A small network was shown many inputs. Here are its activations along a few directions, one row for each input.
In each table, some parts of the input vary, and every possible input appears once, in random order.
A made-up example of a description, with smaller parts first: one of 5 places around a ring, together with either a single point or one of 9 places along a line or (one of 2 separate values, together with one of 6 places along a line).
Shared parts are said once, and a part with two or three values counts as separate values.
(in the rows, 128 means zero)

A family of inputs:
r1: [132 145  89 145 228 125  77 141 202 106 184]
r2: [167  62 138  69  64 240 104 126  29 143  94]
r3: [135 139 110 191 100  64 154  82  87 148 102]
r4: [116 181 141 146 107  89 206 139 137  90 218]
r5: [ 96 123 118 164 188  89 110  81  72  87 160]
r6: [147 196 126 153  76  64 201 137 120 105 157]
r7: [ 79  56 101  58  72 234 157 152  62 154  57]
r8: [153 158 146 125 156  96 156 179 239 139 203]
r9: [ 96  72 130  28  66 199 117 127  23 154  73]
r10: [127  65 185  36  64 205 120 107  93 100  27]
r11: [152 176 118 168  74  51 183 114 101 124 105]
r12: [100 111 100 197 134  85 115  61  84 134 133]
r13: [137 162 120 125 198 111 112 171 227 106 211]
r14: [128 106 105 153 230 105  57 114 181 140 149]
r15: [ 94 193 102 152 143 111 159 121 128  65 230]
r16: [171  65 177  63  64 236 106  97  72 120  61]
r17: [ 95  55 162  46  73 219 155 136  93 121  30]
r18: [ 95 170  87 163 180 118 128  99  99  60 201]
r19: [137  89 109 169 174  79  55 101 187 169 111]
r20: [ 35 191 218 133 144 217  75 193  95 164 122]
r21: [168 117 120 158 140  54  91 121 187 183  77]
r22: [192 162 130 143 139  80 161 191 220 151 145]
r23: [191 150 112 161 130  73 142 157 207 181  96]
What do these inputs look like to the network?
> either a single point or one of 6 places around a ring or (one of 2 separate values, together with one of 8 places around a ring)
A walk changes only the place on the ring of 6. It starts at r10 and steps to r17. List the rest of the walk in order.
> r7, r9, r2, r16

A family of inputs:
r24: [132 164 155  95  75 144 201 167 111 104 130]
r25: [109 192 113 208 214  51 126 128 195 149 168]
r26: [ 88  74 126  94  96 198  99  78   5 108  72]
r27: [150  70 138 110  23 144 182 105  56 146  50]
r28: [146  30 115  43 151 189  55 169 214 219  28]
r29: [171 162  69 195 197  55 139 143 197 108 199]
r30: [165 198 126 173 173  32 112 104 199 146 188]
r31: [ 63 110 135  87 132 205  99  94  30  89 140]
r32: [170  37 192  67 108 252  29 162 156 160  20]
r33: [115 158  95 204 209  41 135 132 203 108 186]
r34: [192 160 103 169 174  34 129 119 200 109 204]
r35: [125  53 128 100  51 174 131  79  10 140  40]
r36: [156 127 146 104  34 132 204 142  93 136  77]
r37: [ 88 171 144  91 100 169 167 159 114  85 179]
r38: [117 203 131 210 187  32 106 143 190 153 176]
r39: [ 62 140 131  98 124 198 132 124  76  86 191]
What do these inputs look like to the network?
> either one of 2 separate values or one of 6 places around a ring or one of 8 places around a ring
List by row number the other inputs of the same sort as r32.
> r28

A family of inputs:
r40: [115 128 144 105  50 147 188 106  26 117 125]
r41: [117  64 146 101 102 231 103 121  69 130  78]
r42: [121 183  88 174 196  73 120 109 158  85 218]
r43: [138  67 138  79 161 179  45 162 196 190  59]
r44: [137 146 119 185 201  60  78 151 209 135 182]
r45: [185 173 139 183 166  52 109 143 223 168 135]
r46: [110 168 127 153  96  95 191 113  87 106 144]
r47: [155  60 140  82  81 188 113 129  55 117  50]
r48: [135 185  93 173 156  58 174 133 183  99 212]
r49: [132  78 156  56 100 219 102 148  71 102  67]
r50: [165 145 110 182 191  57 111 121 208 149 156]
r51: [143  56 119  85 174 173  34 150 183 195  58]
r52: [125 192 103 154 195  79 141 120 171  82 222]
r53: [149 174  84 184 160  38 175 119 170 108 198]
r54: [101 131 146  98  43 171 184 129  42 109 134]
r55: [137 174  84 182 174  41 152 105 152 105 205]
r56: [152 184 152 161 200  88  77 155 224 147 157]
r57: [ 73 168 125 152 130 127 137 113  75  91 164]
r58: [ 82 151 128 161 108  90 173  89  79  97 136]
r59: [162 165 121 163 175  73 133 144 234 145 166]
r60: [117 126 135 105  61 158 156 102  11 103 126]
r61: [ 78 126 142 104  82 178 135 106  14 105 147]
r62: [ 61 171 144 132 129 123 164 110  94  82 155]
r63: [151  63 148 103  68 200 153 121  82 144  55]
r64: [134  85 144  87  50 203 125 155  99 122  69]
r65: [166  44 118  94 151 147  59 141 183 207  42]
r66: [ 81 136 156  85  82 182 153 118  29  98 147]
r67: [175  52 120  88 138 143  80 150 197 212  36]
r68: [160  72 133  88 128 161  78 166 208 197  49]
r69: [ 81 172 139 143  91 106 196 113 106  93 147]
What do these inputs look like to the network?
> one of 5 places around a ring, together with one of 6 places around a ring
The inputs of r66 and r40 match in every part but the place on the ring of 5. If r43 is changed in the same way as r66 into r40, which row does it become?
> r67
Change only the place on the ring of 6 in r68. List by row number the other rows that result.
> r48, r54, r59, r64, r69
Change only the place on the ring of 5 in r50. List by row number the other rows that result.
> r44, r45, r56, r59
Change only the place on the ring of 5 in r52. List by row number the other rows that result.
> r42, r48, r53, r55
